These are the activations of a small neural network, seen along a few directions. Each row is one input.
Each table varies a few parts of the input and shows all the possible inputs, shuffled.
Descriptions start from the smaller parts, as in this example, which fits no table here: values(3) and (point or ring(11) or (line(4) and ring(5))).
Shared parts are said once, and a part with two or three values counts as separate values.

A family of inputs:
row 1: [ 50.8   3.2 -15.9  53.7  14.1  37.1   6.1 -16.7  14.2  13.0 -21.7  23.9]
row 2: [-32.5   9.1  21.9 -60.1 -19.4 -35.6  -0.6 -10.0 -52.0  11.0  34.7 -61.5]
row 3: [  5.1  31.6 -11.3  -1.1   6.3 -30.8  26.6 -10.5 -33.0  12.5  -1.2  65.7]
row 4: [  2.2 -57.6  13.2   4.2  -4.0  32.2 -44.8  22.5  51.3  -7.9 -11.0 -58.9]
row 5: [ 15.1  36.6  -5.4   6.6   7.8  -6.2  39.3 -18.2 -36.6  11.1   7.5  43.6]
row 6: [ 22.9   2.4 -13.6  49.3  10.1  20.6   8.2   7.3  29.3   3.7 -27.8  58.8]
row 7: [ -0.1 -57.6  21.8  -2.3   0.0  27.5 -40.3  38.9  65.5 -22.7  -6.0 -41.3]
row 8: [ -2.8 -42.5  -2.2   6.9   5.5  35.1 -41.5  21.0  53.7 -16.2 -11.0 -53.7]
row 9: [ 21.6  38.1 -11.3  12.1   4.6   0.8  30.1 -36.1 -50.4  23.4   4.3  25.8]
row 10: [ 39.3   8.9 -27.2  61.8  11.1  37.4   7.0 -12.9  14.7  -8.8 -24.1  33.1]
row 11: [ 13.3  51.3 -23.5  14.5  14.8   1.0  44.6 -41.1 -42.1  18.0  -2.9  34.3]
row 12: [ -1.2  37.9  -8.3   4.4   2.3 -14.9  44.4 -12.8 -34.3  18.4  -6.0  58.9]
row 13: [-40.7  15.4  15.9 -53.7 -24.2 -38.0   3.7  -8.5 -48.0 -10.5  27.2 -50.5]
row 14: [-52.4  11.4  25.5 -68.3 -21.8 -50.3   7.2  15.3 -37.0   3.2  25.0 -28.4]
row 15: [-23.2 -58.8  17.6  -2.3  -5.0  17.8 -42.5  42.5  68.3 -15.9 -14.8 -24.6]
row 16: [ 43.7   1.9 -10.5  48.5  19.8  29.8  15.1   1.3  28.3   0.1 -18.2  42.4]
row 17: [ 29.0  -4.9 -16.5  43.9  17.4   3.9  -6.7   6.7  32.4  -0.5 -21.6  65.3]
row 18: [ 41.5  16.0 -35.7  58.8  18.3  42.0   5.8 -16.5  13.4   7.5 -18.8  24.1]
row 19: [-37.6   7.2  32.0 -67.8 -18.0 -42.0   7.8   0.9 -34.0  -1.3  38.5 -41.2]
row 20: [ -6.7 -52.8   7.8  11.7  -7.4  27.5 -37.5  21.0  57.1 -27.0 -17.3 -49.3]
row 21: [-11.7 -63.8  17.1  -7.3  -1.0  -0.2 -61.9  44.8  68.9 -23.0  -6.8 -18.3]
row 22: [ 14.0  43.3 -23.7  20.4   3.5   2.0  35.3 -32.3 -51.5   6.1   4.4  29.2]
row 23: [-47.8   1.7  23.1 -75.5 -21.6 -63.4 -10.4  10.7 -33.8   1.2  35.2 -23.4]
row 24: [-41.9  21.8   9.2 -58.4 -13.1 -33.4   4.8 -17.3 -44.4   4.5  32.3 -54.0]
What is each input in this table made of?
> line(4) and line(6)
The inputs of row 18 and row 10 match in every part but the line(6) part. If row 8 is changed in the same way as row 18 into row 10, which row does it become?
> row 20
Change only the line(4) part in row 6. List by row number the other rows that result.
> row 12, row 14, row 15
Change only the line(6) part in row 12. List by row number the other rows that result.
> row 3, row 5, row 9, row 11, row 22

A family of inputs:
row 25: [-21.4  10.6  10.2 -39.6  -7.6 -40.6   0.9  -4.2 -29.6   6.6  22.6 -12.8]
row 26: [ 26.3  12.8 -25.6  42.2  13.7  29.3  10.4 -21.8   8.2   5.0 -13.5  26.3]
row 27: [-14.9  14.9  11.4 -33.6 -14.8 -13.8  12.9 -15.4 -41.3   7.4  18.2 -35.9]
row 28: [-24.6  14.9   3.4 -39.3 -12.3 -20.4   9.1  -0.9 -37.9   2.0  16.2 -20.4]
row 29: [ 27.2  10.8 -13.0  38.9  17.3  12.3   9.8  -2.9   9.6  -1.9 -13.1  49.0]
row 30: [-24.8  19.6   7.2 -41.1 -14.4 -15.9   8.8 -14.1 -33.7   5.6  15.5 -27.6]
row 31: [ 20.9   5.0 -16.0  39.7   9.2   8.3  10.9  -2.0  12.4   4.8 -14.8  51.6]
row 32: [ 14.7 -76.1   6.3  34.9   6.6  46.3 -56.6  38.9  97.0 -24.7 -36.4 -28.9]
row 33: [-40.3 -67.7  35.8 -44.9 -19.0  -4.7 -61.3  44.6  60.9 -29.0  11.3 -84.5]
row 34: [ 35.7  10.3 -15.2  47.2  12.6  38.6  18.2 -17.7  -1.5   6.5 -11.5  18.4]
row 35: [ 26.9  11.5 -20.6  43.4  19.1  24.8  13.8  -2.6   4.7   7.5 -17.1  32.4]
row 36: [-32.8  11.5  18.2 -42.9 -19.0 -36.8   8.3   1.9 -28.6   5.1  16.1  -1.5]
row 37: [ 34.6   8.9 -17.9  35.1  16.1  12.8   8.2  -5.4  12.2  10.4 -13.9  39.8]
row 38: [-27.4  13.0  15.7 -40.0  -7.5 -40.2   6.7   1.6 -32.4  -5.1  20.4  -6.0]
The inputs of row 34 and row 27 match in every part but one. If row 29 is changed in the same way as row 34 into row 27, which row does it become?
> row 38
What is each input in this table made of?
> values(2) and (point or line(6))
Change only the values(2) part in row 25. List by row number the other rows that result.
> row 37

A family of inputs:
row 39: [ -8.7  -2.3   2.4 -12.5  -3.5 -13.2 -10.3   6.0  -6.7  -5.5   9.4  -6.2]
row 40: [ 65.7   4.2 -35.9  92.6  29.5  63.0  14.6 -13.8  38.0   6.6 -38.4  57.9]
row 41: [ 61.2  -0.4 -38.5  91.2  29.8  51.0   3.9  -2.4  41.7   1.7 -38.0  71.0]
row 42: [-11.9  11.7   1.4 -17.6  -5.0 -15.3   6.7  -0.8 -20.3  -0.9   7.7  -0.5]
row 43: [ -9.0   1.5  -3.2 -10.9  -4.6  -5.4  -7.9  -1.6 -14.8  -2.5   9.3 -21.1]
row 44: [-10.6  -9.1   9.8 -13.1  -6.9 -10.4  -9.3   7.0   3.0  -5.0   5.6  -7.7]
row 45: [-12.2  -5.8   9.3 -17.4  -4.8  -3.1  -3.0   1.4   2.3  -3.2   2.3 -22.8]
row 46: [ -9.4  -8.1   7.7 -13.6  -5.7   0.8  -4.3   1.3   1.6  -0.8   5.5 -25.7]
row 47: [ -9.5   2.2   4.1 -13.6  -4.3  -2.9   0.1  -4.8  -9.1  -2.3   5.7 -25.7]
row 48: [ -9.3  11.4   0.8 -17.7  -2.6 -14.8   4.3  -2.9 -16.5   2.2   9.9  -3.7]
row 49: [-11.2   2.6  -1.0 -13.1  -5.7 -11.1  -6.3  -2.9 -14.2  -4.1   6.9 -17.6]
row 50: [ -7.4   0.2   3.4 -10.1  -5.0   2.2  -1.9  -5.6 -10.4  -0.1   8.0 -27.6]
row 51: [ -4.2   2.5   5.7 -10.4  -4.0  -2.1   0.3  -6.3 -10.5  -1.2   8.6 -17.8]
row 52: [-12.8  -4.1   1.1 -14.6  -3.0 -15.0 -10.2   7.4  -5.0  -5.4   8.1 -13.4]
row 53: [ 60.3  -7.3 -29.7  89.6  28.3  53.7   4.2  -0.1  51.8   3.3 -41.8  70.8]
row 54: [-15.0   5.7   4.7 -18.7  -4.7 -18.7   1.9   7.5 -12.3  -2.4   7.3   4.7]
row 55: [-11.2   1.9  12.0 -20.2  -4.0  -7.7   7.6  -0.8  -1.1   4.3   4.8  -7.9]
row 56: [ -8.5   9.7   6.9 -16.4  -3.5  -7.4  10.8  -7.0 -12.4   5.1   8.1 -10.6]
row 57: [-13.5   1.1  13.2 -18.1  -8.0  -9.9  10.2   0.1  -5.0   2.3   3.6  -4.0]
row 58: [-15.9  -9.1   8.2 -16.3  -7.0 -11.1  -9.5   8.4   4.3  -5.8   2.8 -15.2]
row 59: [ -5.2   3.1   8.0 -14.0  -2.8  -4.5   4.4  -6.9 -13.9   5.5   7.0 -13.9]
row 60: [ -9.9   8.5   7.8 -15.3  -5.2  -9.0  13.8  -4.8 -15.9   3.1   7.7  -7.0]
row 61: [ -6.7   5.8   0.6 -15.6  -2.8 -12.2  -1.4  -1.8 -17.8   1.9   8.2  -8.8]
row 62: [-10.9  -7.5  11.0 -18.4  -3.7 -12.2  -4.8   8.6   0.5   0.7   4.5  -5.2]
row 63: [ 63.9   4.8 -43.2  93.0  32.3  55.5   8.7 -11.6  34.1   4.4 -37.8  66.6]
row 64: [-14.7  -2.3  12.1 -18.9  -5.3 -15.5   0.1   5.1   0.7   2.0   5.1   1.6]
row 65: [-13.7   5.8   4.0 -17.9  -5.1 -19.0  -0.8   3.9  -9.1   0.9   8.2   1.4]
row 66: [ 64.0  -3.5 -28.8  89.0  29.6  61.6  11.7  -6.7  49.7   5.9 -41.3  60.7]
row 67: [-11.8  -4.5   0.3 -12.2  -4.3  -8.8 -12.7   6.7  -6.6  -4.3   8.9 -15.7]
row 68: [ -7.2  -5.5  10.2 -12.9  -7.6  -4.1  -2.2  -0.5   1.0  -2.1   5.1 -16.2]
row 69: [ -6.4   5.2  -1.3 -11.3  -6.9 -10.4  -5.6  -2.5 -14.9  -5.0   8.6 -12.7]
row 70: [-13.0 -11.2   6.7 -12.6  -7.8  -7.0 -10.9   8.2   3.7  -3.4   5.9 -17.8]
row 71: [-10.7   0.1   4.0 -15.8  -5.2 -16.4  -6.4   5.2 -10.2   0.4   6.9  -3.7]
row 72: [ -8.8  -4.4  13.4 -16.8  -5.7  -5.4   1.1  -1.9  -3.0   4.7   2.9 -10.9]
row 73: [-15.8  -2.7  12.8 -19.5  -4.8 -15.2   3.1   8.8  -2.6  -0.9   4.7   4.7]
What is each input in this table made of?
> ring(5) and (point or line(6))
The inputs of row 39 and row 69 match in every part but the ring(5) part. If row 67 is changed in the same way as row 39 into row 69, which row does it become?
> row 43
Start at row 46 and move only the line(6) part, one step at a time. The first step leads to row 45. Which rows follow, in order?
> row 68, row 72, row 55, row 57
Change only the ring(5) part in row 61. List by row number the other rows that result.
> row 59, row 62, row 71, row 72
Change only the line(6) part in row 60. List by row number the other rows that result.
> row 47, row 50, row 51, row 56, row 59
List by row number the other rows that have the ring(5) part in common with row 70.
> row 44, row 53, row 58, row 62, row 64, row 73
